A small network was shown many inputs. Here are its activations along a few directions, one row for each input.
In each table, some parts of the input vary, and every possible input appears once, in random order.
A made-up example of a description, with smaller parts first: one of 3 separate values, together with either a single point or one of 9 places around a ring or (one of 6 places along a line, together with one of 8 places around a ring).
Shared parts are said once, and a part with two or three values counts as separate values.
In the rows, 128 means zero.

Other details of the inputs shift rows strongly along two fixed directions, in all tables alike. That doesn't count.

A family of inputs:
r1: [ 87 110 175 175 112 100 114 180 131  70 144]
r2: [154 190 114 131 123  87 144 129 142 218 129]
r3: [134 195 123  57  84 100 157 130 144 171 128]
r4: [ 88 105 137 155 111 138 112 135  62  91 124]
r5: [135 129 142 188 108 172 161 174  99 104 168]
r6: [148  80 158 122 107 105 139 125 143  43 141]
r7: [ 74 129 105  70 181 138  77  77 126 180  63]
r8: [144 106 145 201 108 114 141 163 169  76 150]
r9: [ 94  84 131 135 132 137  84 130  89  69 124]
r10: [118  75 126 172 166 200 136 102 116 102 121]
r11: [172 108  57  62 179 142  67  79 155 162  92]
r12: [189 113  94  61 220 145  88  86  90 200 112]
r13: [153  79 145 123 110 105 151  76  59  81 134]
r14: [176 110  77  44 210 173  67 108 141 161 114]
r15: [109  89 115 203 119 163 148  89 137 105 107]
r16: [ 78 238 158 109  56  91 205 149 205 187 130]
r17: [148 108 166 186 138 144 142 192 157  76 172]
r18: [114 234 149  88  50  76 179 184 199 159 161]
r19: [141 190  93 122 105 119 139 141 156 202 123]
r20: [106  87 149 155 142 111 108 109  40 102 123]
Description of these inputs: one of 4 separate values, together with either a single point or one of 4 places along a line.
- The inputs of r1 and r6 match in every part but the choice among 4 separate values. If r7 is changed in the same way as r1 into r6, which row does it become? => r16

A family of inputs:
r21: [179 158 108  65 153 126 121 139 164 172 134]
r22: [ 70 232 162 204  90 129 170 218 172 191 160]
r23: [131  64 149 196 133 173 123 154 126  37 153]
r24: [ 96  88 147 212  78 154 170 109  80  68 138]
r25: [123  85 150 195  79 139 164 121 119  42 152]
r26: [ 86 212 177 144  55  58 170 194 158 147 155]
r27: [147 185 114 103 144 116 140 136 146 209 130]
r28: [160  45  93 129 177 180  97  60  45 107 105]
r29: [116 168 125  46 127  82 110 125 143 167 117]
r30: [128 101  96  24 184 115  65  48  88 159  71]
r31: [102 207 158 190  98 105 157 221 196 168 161]
r32: [116  26 105  88 172 153  72  34  23  81  78]
r33: [174 163  99  79 150 121 117 132 152 178 127]
r34: [173  89  78  18 181 143  82  56 147 138  82]
r35: [116  77 151 215 125 160 135 164 126  51 160]
r36: [118 168 108 114 171 137 104 148 160 198 113]
r37: [167 174 111  95 142 103 128 143 159 195 131]
r38: [125  65 149 197  90 133 154 110 108  41 138]
r39: [125 169 131  36 127  90 109 132 153 156 118]
r40: [107  86 148 210  84 143 170 117  96  54 137]
- Describe the family of inputs behind these rows. => one of 4 places along a line, together with one of 5 places along a line
- The inputs of r30 and r29 match in every part but the place on the line of 5. If r36 is changed in the same way as r30 into r29, which row does it become? => r35
- Which other rows does r39 become when the place on the line of 4 takes its other values? List them by row number. => r21, r23, r34
- A walk changes only the place on the line of 4. It starts at r26 and steps to r38. List the rest of the walk in order. => r37, r31

A family of inputs:
r41: [ 97 151 143 133 121 113 130 142 106 152 123]
r42: [ 74 130 153 192  82 128 154 138 117 103 128]
r43: [155  72 101  44 177 138  68  83 113 103  99]
r44: [127 148 148 105 117  97 129 162 149 128 140]
r45: [119 132  93  45 177 133  77  85 105 182  83]
r46: [158  53 119 167 175 173 103 117  91  78 128]
r47: [147 120 126 131 106 134 150 113 103 112 139]
r48: [121  81 141 230 119 168 152 147 123  56 155]
r49: [110 106 111  89 162 140  94  83  98 144  93]
r50: [104 173 157 227  79 137 180 199 182 123 162]
r51: [126 225 142  73 114  67 128 186 187 196 145]
r52: [115  95 161 160  98 125 142 144 125  50 150]
r53: [132  52 127 123 139 139 104  92 113  47 118]
r54: [163 104  86  78 205 166  78  93 143 169  99]
r55: [ 93 137 124 120 131 126 120 109 119 145 105]
r56: [153 145  95  87 178 152  97 135 156 184 119]
r57: [156  59 121 139 129 154 134  71  79  72 123]
r58: [146 232 128  91 101  77 160 160 163 225 146]
r59: [150 133 131 132 111 116 156 126 110 132 138]
r60: [128  99 145 192  80 135 179 117 106  69 151]
r61: [110 121 129 126 141 118 106 118  85 139 119]
r62: [127 212 150 177 109 111 157 215 174 184 173]
r63: [152 168  90  54 137 113 126  88 167 203  96]
r64: [109 124 153 156  85 112 148 149 158  76 139]
- Describe the family of inputs behind these rows. => one of 4 separate values, together with one of 6 places along a line
- Which other rows does r64 become when the choice among 4 separate values takes its other values? List them by row number. => r42, r50, r63
- Which other rows does r45 become when the place on the line of 6 takes its other values? List them by row number. => r41, r42, r49, r55, r61
